These are the activations of a small network on made-up records, seen along a few directions, one row for each record.
After each row come some of the record's fields: M, L, U, S.
A field that a record lacks is written none.
Other fields move the rows too, some of them a lot.
Random noise pushes rows far along 4 fixed directions. That doesn't count. These rows show it; they differ only by the noise:
[ -66 -101 -267   12   90  -28 -197  184 -392   35  395  -39  233  -58
  131 -619 -232  -95 -269  537]
[-162  226 -337  -44  -69  -19  515  143 -300  279  207  205  242   23
   17 -531 -190   54 -306  320]
[-161 -260  -17  -47  -61    3 -301   -7 -101  -31   46 -127   32 -133
   52  -14  -88 -177  -47  350]
[-170   58 -104  130 -232  -10   95   38 -134  162   72   55   44   10
 -107 -369 -210 -135 -106  408]
[-183 -221  -93 -190   38    8 -101   15 -143    2   51  -63  120 -147
  128   43  -28 -112 -121  244]
[  39 -409 -176  -55 -291  -34 -433  -92   19   62   72 -406 -190 -430
  144  377 -107  660   53  411]

[ -57    5  218  279 -132    9  -99 -110  149   69   16   71 -191  110
 -196 -196 -125 -211   90   42]
<M:m2 L:l4 U:u1 S:s1>
[ 214  -74  -21  180   59  -92 -637  107   29 -160  145 -175  -83  -53
  -41 -234   -7   59 -105  249]
<M:none L:l3 U:u1 S:s2>
[  77 -116   69  353 -603 -119 -445    4  331   63    1 -304 -272 -158
 -238  131  -80  405  283  275]
<M:m2 L:l5 U:u1 S:s1>
[-201   62 -371 -468   40  123  302  309 -247  149  219  183  285   -4
  214  -56   -6 -253 -268  324]
<M:none L:l6 U:u1 S:s1>
[ -27  171  192   85  -24  -54  111   54   51  -88  -85  205 -104  100
  -71 -138  146 -319   81   60]
<M:none L:l5 U:u2 S:s1>
[ 204 -275   79  254  -91   -3 -776   80  -15 -172  362 -254  -87  -14
 -109 -260 -204  -89   74  371]
<M:m2 L:l4 U:u1 S:s1>
[ 382 -202  126  200 -255  -79 -362  -63  198  -51   38 -218 -204 -201
  151  184   81  519   34  -72]
<M:none L:l3 U:u1 S:s1>
[ 347 -358  165   39    2    8 -378 -230  128 -136  -20 -279  -47 -260
  215  206  150  190  135   69]
<M:m1 L:l3 U:u1 S:s1>
[  64   62   60  288 -266  -22 -342  -12   62   87  226 -187   -7  -86
  -94 -372  -88  103  123  271]
<M:m2 L:l2 U:u1 S:s1>
[ 232 -175  123  178  -22 -103 -357   16   82 -245   56 -114   82    0
   -8 -193  151 -205  247   41]
<M:m2 L:l5 U:u2 S:s1>
[ 153 -111  395  343 -269 -233 -464 -318  340 -175 -333 -245 -283   11
 -114  244   25  -84  271  -80]
<M:m1 L:l3 U:u2 S:s1>
[ 185 -334   12 -159  504  -14 -729   48 -341 -209  263 -171  143   25
  255 -205  143 -264  -87  -32]
<M:none L:l4 U:u2 S:s1>
[-106  -39 -117   58  119   15  -40   92 -177   29  101  179   16   35
 -237 -291 -163   70 -110   83]
<M:m2 L:l2 U:u1 S:s1>
[  27 -102  -39  259 -449  148 -295  -55  214   75  -64 -201 -323 -314
   46  316 -124  494  133  217]
<M:m2 L:l6 U:u1 S:s2>
[-156  -16 -213   20  167  -30 -119  189 -168  -37  192   40  248  -61
  132  -89  -67 -290   20   30]
<M:m2 L:l6 U:u2 S:s2>
[ 172  -99  -65   16   72   13 -363  210 -152 -128  334  -71   92  -40
  178 -123  -15  -30 -200  196]
<M:none L:l3 U:u1 S:s1>
[ -67 -169  232  -92  261   17  -84 -199  128 -305 -103  -21  170  111
   82   74  143 -197   26 -293]
<M:m2 L:l2 U:u1 S:s1>
[ -97  225  440  420 -438  109 -174 -179  199   26 -276  -71 -282  162
 -460 -155 -121 -185  219   36]
<M:none L:l2 U:u1 S:s1>
[-215  -69  -58 -134  151   25  240  -19  -93  -50 -185  222  134 -120
  137  358   19 -249   13 -124]
<M:m1 L:l6 U:u2 S:s2>
[ 103  145   75  274  -65   95   69 -163  -15  -38  -95   31   -7 -185
 -164  -92   53  -94   45   -6]
<M:m1 L:l6 U:u1 S:s2>
[  30   87  236   83    7   34 -127  135  164 -201  114   24  106  158
  -40 -226  162 -494   34  146]
<M:m2 L:l5 U:u1 S:s1>
[  36   41   90  156  -69 -107  242  -70    4   -2 -251  125  -50  233
  -66  120   22  203 -113 -372]
<M:none L:l3 U:u2 S:s1>
[ 203  188   33  -29  171  -34 -216  285   62 -211  331  -60  256   58
  180 -509   80 -340 -101  247]
<M:m2 L:l5 U:u1 S:s2>
[-217   -2   29 -200 -177   52  134 -162  264  -67 -111   29  -36  -32
  157  299  113 -114   51  -83]
<M:m2 L:l6 U:u1 S:s1>
[ 162 -292  136 -122  276  -56 -279   -7   43 -355  -15  -47  -32  -14
  203  213  217  -63   46 -242]
<M:m2 L:l3 U:u2 S:s1>
[-213 -340 -240 -430  254  115  141   49  -84   -7  -12   36   67 -170
  287  449   28  396 -226  -95]
<M:m2 L:l6 U:u1 S:s1>
[ 133   74 -163  336 -114 -116  337  -71 -165  182  120  112 -130  228
 -168 -515 -350  366  -61  -24]
<M:m2 L:l4 U:u2 S:s1>
[  16  -70 -293   74  -95 -144 -394  296 -197   59  316 -215   26 -133
  217 -389 -324  238  -41  466]
<M:m2 L:l5 U:u2 S:s2>
[  25  -77   95   25 -626   53 -187 -179  340  106 -261 -245 -428 -150
 -154  676  -16  481  472  146]
<M:m2 L:l2 U:u2 S:s1>
[ -65   51 -299  -98  120  105  460  114 -162  167  -81  291  282  -50
   52    4  -81  124 -175   44]
<M:m1 L:l6 U:u1 S:s2>
[ -98   39  176 -301  185   79  235   40  154    7  -69  136  154   52
  161  151  219 -239    3 -135]
<M:m2 L:l2 U:u1 S:s1>
[-114  117  172  140  -44  104 -261  -48  142 -210  -88   -5 -128  -39
 -156 -264   83 -762   71  141]
<M:m2 L:l6 U:u1 S:s2>
[-102 -411 -451 -186  335  -13 -725  390 -418 -139  497 -192  285 -272
  485  -12 -206   22 -105  428]
<M:m2 L:l6 U:u2 S:s2>
[  32    4  -50 -144   50  -25  -26   83  -73  -57  -47  -69  -33  -62
   12  120 -203  169   77  -38]
<M:m2 L:l2 U:u2 S:s2>
[ -94   70  115   43   51  162  -43  118 -131 -113  -28  180   73   34
  -57 -221   29 -548 -123  -40]
<M:none L:l6 U:u1 S:s1>
[  76  186  284 -304  113  150   63   11  326 -109 -217   14  265  125
  106  -32  447 -768  169 -141]
<M:m2 L:l2 U:u1 S:s2>
[ -38  119  -47 -163  -90   53  492  -34   88  165  -66  188   47   23
 -122  305    9  207  -55 -313]
<M:m2 L:l4 U:u1 S:s1>
[-438  -73  128 -153  301  155  268   31 -183  -51 -266  259  137  203
 -186   77  -79 -394 -221 -360]
<M:m2 L:l2 U:u1 S:s1>
[  67  148 -182   42 -145  -47  468  -12  -45  170   16   35 -197  -13
 -101  159 -107  677   27 -112]
<M:m2 L:l3 U:u2 S:s1>
[ 136   43  113  266  249  -42 -112   68 -330 -180  126  106   24  200
   28 -542  -37 -235 -232  -70]
<M:m1 L:l3 U:u2 S:s1>
[-186 -132  224   -9 -286  116 -166   41  152  127 -132  -14   21   38
 -102   92  -76 -402  237  123]
<M:m2 L:l2 U:u1 S:s1>
[-101  246  393   -5  136   19  251 -219   78 -105 -179  355   19  296
  -71 -217  142 -696  -87 -276]
<M:m1 L:l4 U:u1 S:s1>
[  14  275  202  483 -139 -172 -145  -52  -96  -73   76  222  -78  292
 -234 -526 -212 -419   18  112]
<M:m1 L:l4 U:u2 S:s1>
[ 278 -388   10   67 -196    8 -556  -84  260  -36   23 -380 -227 -236
  133  305  139  522  160  176]
<M:m2 L:l3 U:u1 S:s1>
[-281   65 -267 -508  317  -21  496   84 -185  135  -42  134  277 -227
  292  261   12  133 -333 -111]
<M:m1 L:l6 U:u1 S:s2>

Which values does each new row have?
[ 109 -111  102 -121  488  -41 -231   78 -132 -316  103  154  470  128
  172 -275  328 -764 -196 -147]
<M:m1 L:l3 U:u1 S:s1>
[  35   54  104  -71 -153   90 -163  -77  109  -77  -59 -133  -31   23
   28  270   70   52  274   62]
<M:m2 L:l2 U:u2 S:s1>
[ -22  -74 -179 -144  -23  -89 -173   56 -229   92  193 -103   40 -107
  203  -67  -76  384  -46  236]
<M:m1 L:l2 U:u2 S:s1>
[-169  383   80  -47 -256   18  560 -174  273  192 -172  255   51  -12
  -61  148  184  184   79 -320]
<M:m2 L:l2 U:u1 S:s1>
[ -30   45  -96   -1   19   12  362  -29   88  134  -18   -4 -152   -2
  -49   79   39  298 -105 -110]
<M:m2 L:l3 U:u1 S:s1>
[  58 -398  128 -172   -5  -37 -536 -156  236 -219   -9 -411  -25 -112
  155  429  267  -93  110 -172]
<M:m2 L:l3 U:u1 S:s1>
[-118  162 -233  -72 -207   84  433  -51   75   36  -32  160  -85  -83
  -16   23    1  114  -65   78]
<M:m2 L:l6 U:u1 S:s1>
[  64 -247 -132 -159  190  -87 -253  -71  -92   -8 -137  -88 -267 -205
  -51  376 -102  490  -63 -196]
<M:none L:l4 U:u2 S:s2>
[ 150  274   89  112  204   41  412  108 -171   31   70  304  104  190
  -29 -560  139 -268 -316 -227]
<M:none L:l3 U:u1 S:s1>
[-108 -138  100 -137   36  -28    6 -240   61   11 -232  -56 -111  -88
   73  445  124  272  140  -62]
<M:m1 L:l2 U:u2 S:s1>
[ 284  -82 -123   83  -75 -105 -335  -17   25  133  106 -225 -158 -175
  -12  -86 -188  555  -55  219]
<M:m1 L:l4 U:u1 S:s2>
[ 128   -1   92  433 -338   27   31 -175  341  191 -160  -26 -235   30
 -286   82 -202  108  301   30]
<M:m2 L:l4 U:u1 S:s2>
[  79  119  -48  -63  151  -71  340  -65 -159  121  175  117  121   73
  -86 -106 -103   42 -203  -34]
<M:m1 L:l4 U:u1 S:s1>
[  74  -71  200   24  297   54 -347  242  -67 -303  286  -28  193  141
   95 -363   53 -579  -63  217]
<M:m2 L:l5 U:u1 S:s1>
[ 185  253 -161  -33  -48   75  483   34   66  128  -86  147  195 -100
  -22 -346   27  -39   -8  -48]
<M:m2 L:l6 U:u1 S:s2>
[ 118  -46  -76  456   60 -103 -193  -18 -365   13  115   27 -188  200
 -238 -522 -389  428 -199   -7]
<M:none L:l4 U:u2 S:s1>
[ 213  270 -147 -331   45   27  180   -3  212  173  112  -88  224 -149
  333 -103  241  238  124  134]
<M:m2 L:l2 U:u1 S:s2>
[ -92  295    2  234 -233  -29   51   46  152  223   37  172    4   92
 -163 -133  -65 -236   89   19]
<M:m2 L:l4 U:u1 S:s2>
[ 309   25 -292   -5  268   89 -179  205  -31   62  405 -139  283  -77
  278 -325  185 -107  -26  216]
<M:m2 L:l3 U:u1 S:s2>
[ -25  359  105   98 -122  -25  329  -56   33  143 -157   23 -126   20
 -184 -174  -67   12   81 -181]
<M:m2 L:l2 U:u2 S:s2>
[ 220  -61 -182 -262  104   46  -86   94   -6   90  347  -96  267  -90
  386 -308   93  173   71  323]
<M:m2 L:l2 U:u1 S:s1>
[  29 -277  -29  201   77  -56 -428   82 -173   -6  111  -99 -136    7
  -55 -103 -169  299 -206  138]
<M:none L:l3 U:u1 S:s1>
